W =
[[ -9   1  10   5   1  29]
 [ -8 -11  -6   6  -5 -11]
 [  4  -3  -9  -5  -3 -27]
 [-22 -28 -16  16 -24  12]
 [  0  -9 -12  10  -6 -16]
 [-11 -15 -10   3 -14  -7]
 [ -5 -10  -6  14   0 -13]
 [ 37  48  44 -52  42  31]
 [ 38  46  36 -50  35  33]
 [-17 -25 -13  27 -12   4]
 [  2  -6 -15  -8 -14 -22]]
Indices start at 1.
(1, 1): -9
(1, 2): 1
(3, 3): -9
(10, 5): -12
(11, 2): -6
(5, 2): -9
(7, 5): 0
(4, 4): 16
(8, 4): -52
(2, 2): -11
(8, 2): 48
(9, 2): 46
(1, 5): 1
(6, 2): -15
(8, 5): 42
(7, 6): -13
(1, 4): 5
(6, 1): -11
(7, 4): 14
(9, 5): 35
(2, 5): -5
(7, 1): -5
(11, 1): 2
(3, 1): 4
(2, 1): -8

M =
[[ 17  -3  -1   6]
 [ -7   9   6 -14]
 [ -5   1  -4   3]
 [  2   0  -1   1]
 [-34  24  46  43]
 [  9  -8   2   5]
 [ -6  -6  18 -13]]
Indices start at 1.
row 1 col 1 = 17
row 5 col 4 = 43
row 1 col 4 = 6
row 4 col 1 = 2
row 2 col 1 = -7
row 6 col 2 = -8
row 6 col 1 = 9
row 7 col 1 = -6
row 7 col 3 = 18
row 7 col 4 = -13
row 2 col 3 = 6
row 3 col 2 = 1
row 4 col 2 = 0
row 5 col 1 = -34

arr = ((0.06, 0.03, 0.02, -0.15, 0.00), (-0.04, 0.02, 0.04, -0.15, 0.07), (0.01, 0.03, 0.02, -0.19, 0.03), (0.03, 0.04, 0.03, 0.07, 0.01), (0.02, 0.03, 0.03, 0.15, 0.03), (-0.01, 0.03, 0.02, -0.11, 0.03), (0.03, 0.04, 0.02, -0.06, 0.00), (-0.02, 0.03, 0.03, 0.27, 0.04), (0.04, 0.05, 0.02, -0.01, 0.00), (0.10, 0.02, 0.03, -0.11, -0.01))
Rows and columns are counted from 1.
(1, 1) -> 0.06
(8, 5) -> 0.04
(7, 3) -> 0.02
(2, 1) -> -0.04
(2, 3) -> 0.04
(4, 2) -> 0.04
(10, 1) -> 0.10
(2, 2) -> 0.02
(6, 5) -> 0.03
(8, 2) -> 0.03
(3, 2) -> 0.03
(5, 1) -> 0.02
(1, 5) -> 0.00
(10, 2) -> 0.02
(4, 5) -> 0.01
(3, 4) -> -0.19
(1, 3) -> 0.02
(1, 4) -> -0.15
(10, 5) -> -0.01
(3, 3) -> 0.02
(8, 1) -> -0.02
(10, 3) -> 0.03
(9, 2) -> 0.05
(3, 1) -> 0.01
(5, 3) -> 0.03
(5, 2) -> 0.03
(6, 3) -> 0.02
(5, 5) -> 0.03
(9, 1) -> 0.04

A =
5  5  5  5  6  5  5  5  5  5  5  6  5  5  5  6
5  6  6  6  5  5  5  5  6  5  5  2  5  5  5  8
7  7  7  1  8  5  6  6  6  6  4  5  7  5  5  6
6  5  7  5  8  5  5  7  4  6  6  4  5  5  7  5
5  5  6  6  5  5  5  5  5  5  5  5  5  5  5  5
5  5  5  5  6  5  5  5  5  5  5  5  5  5  5  5
5  5  5  6  6  5  5  5  5  5  5  5  5  5  5  5
4  6  7  6  7  5  5  5  5  5  5  5  5  5  5  7
Indices start at 1.
(1, 1) -> 5
(1, 13) -> 5
(2, 9) -> 6
(3, 15) -> 5
(8, 2) -> 6
(3, 14) -> 5
(1, 10) -> 5
(7, 12) -> 5
(8, 9) -> 5
(5, 8) -> 5
(6, 15) -> 5
(8, 1) -> 4
(4, 7) -> 5
(2, 8) -> 5
(2, 3) -> 6
(1, 14) -> 5
(4, 3) -> 7
(2, 12) -> 2
(4, 9) -> 4
(6, 9) -> 5
(1, 6) -> 5
(4, 1) -> 6
(3, 8) -> 6
(7, 6) -> 5
(8, 14) -> 5
(8, 16) -> 7
(3, 13) -> 7
(6, 1) -> 5
(8, 13) -> 5
(8, 7) -> 5
(1, 16) -> 6
(5, 6) -> 5

data =
[[ -7 -12 -37 -27   3 -11 -18 -11  -7  -9 -46  -3  -6]
 [ 19  33  11 -22  48  25  38  26  25  26  21  14  39]
 [-14 -36 -31  -5 -29 -23 -29 -19 -18 -21 -33 -20 -26]
 [-23 -38  -6  22 -55 -29 -38 -27 -33 -29 -16 -21 -30]
 [ 21  16 -34 -49  32  23  19  21  23  20 -31  18  16]
 [-19 -15  32  25 -21 -15 -25 -18 -23 -19  35  -8 -12]
 [  4  10  40  29  -1  16   6   8  -2  11  36   4   3]]
Indices start at 1.
(1, 1)	-7
(4, 4)	22
(7, 9)	-2
(6, 8)	-18
(7, 10)	11
(5, 2)	16
(3, 8)	-19
(2, 6)	25
(6, 1)	-19
(3, 2)	-36
(2, 7)	38
(1, 5)	3
(7, 5)	-1
(4, 2)	-38
(3, 4)	-5
(5, 8)	21
(1, 2)	-12
(5, 7)	19
(4, 12)	-21
(5, 4)	-49
(1, 9)	-7
(6, 6)	-15
(4, 8)	-27
(6, 9)	-23
(2, 5)	48
(3, 3)	-31
(2, 8)	26
(5, 5)	32
(2, 13)	39
(1, 8)	-11
(6, 5)	-21
